These are the activations of a small neural network, seen along a few directions. Each row is one input.
In each table, some parts of the input vary, and every possible input appears once, in random order.
Descriptions start from the smaller parts, as in this example, which fits no table here: one of 2 separate values, together with either a single point or one of 11 places around a ring or (one of 4 places along a line, together with one of 8 places around a ring).
Shared parts are said once, and a part with two or three values counts as separate values.
In the rows, zero is written as 128.

Other details of the inputs vary at random and push rows far along two fixed directions, the same in every table; ignore that.

Rows:
row 1: [ 40 129 201 200 121 147 119 152  41 121 114]
row 2: [122 134 141 125 111 130 127 151 125 143 148]
row 3: [ 55 123 243 243 105 179 131 192  11 200 148]
row 4: [181 132 102 135 120 108 123 113 154 182 122]
row 5: [ 63 155 146 115 146 154 137 132 132  64 145]
row 6: [182 118 107 143 130 111 119  99 159 188 132]
row 7: [119 145 119  82 150 131 169 110 160  98 102]
row 8: [ 93 129 129  96 146 130 135 115 117  54 111]
row 9: [104 174 117 100 133 147 172 127 135  63  95]
row 10: [170  95 106 110 124  87 101 100 154 143 134]
row 11: [170 113 107 154  93 121  94 149 128 211 161]
row 12: [173  92 125 146 115 125 103 150 133 208 160]
row 13: [185 116  93 168 139 121 100 107 156 170 133]
row 14: [ 98 127 143  84 145 130 163 139 118  42  99]
row 15: [ 91 148 139  83 129 119 157 134 123  41 101]
row 16: [145 112 117 133 129 135 101 125 138 166 162]
row 17: [171 130  86 114 149 127 125  90 169 137 125]
row 18: [140 133  84  73 120 101 129 119 150  73 112]
Each input here is: one of 3 separate values, together with one of 6 places along a line.
Changing only the choice among 3 separate values turns row 13 into row 1. The same change can be made to row 4. Which row results? -> row 15
Which other rows does row 16 become when the choice among 3 separate values takes its other values? List them by row number. -> row 8, row 17

Rows:
row 19: [165 144  84  86 131 128 137 120 183 121 139]
row 20: [170 135  79  89 134 100 135  99 173 105 104]
row 21: [174 110  90  77 138  91 131 102 172 108 112]
row 22: [ 53 138 173 108 112 143 134 173  85  67 148]
row 23: [140 114 141 185 128 130 102 121 113 196 141]
row 24: [165 130  93  78 135 122 136 121 182 120 144]
row 25: [153 109 137 181 110 116 113 135  93 202 112]
row 26: [ 69 164 169 120 132 174 175 158 102  77 119]
row 27: [168 120  87  78 136  96 133  97 170 107 110]
row 28: [151 132 132 182 100 145 116 149 111 219 141]
row 29: [ 46 129 172 109 115 124 135 156  69  47 109]
row 30: [148 129 133 187 106 118 118 132  96 198 106]
row 31: [ 41 130 166 116 137 143 123 146  88  38 139]
row 32: [155 113  95  85 158 117 119  90 181 106 141]
row 33: [ 58 161 169 148 148 167 160 132  98  68 112]
row 34: [152 103 153 169 107 131 115 154 108 216 152]
row 35: [138 125 141 209 122 140 102 127 101 206 136]
row 36: [156 119  92  95 154 119 121  92 181 104 139]
Changing only one part turns row 21 into row 32. The same change can be made to row 30. Which row results? -> row 35
What is each input in this table made of? -> one of 3 separate values, together with either a single point or one of 5 places along a line
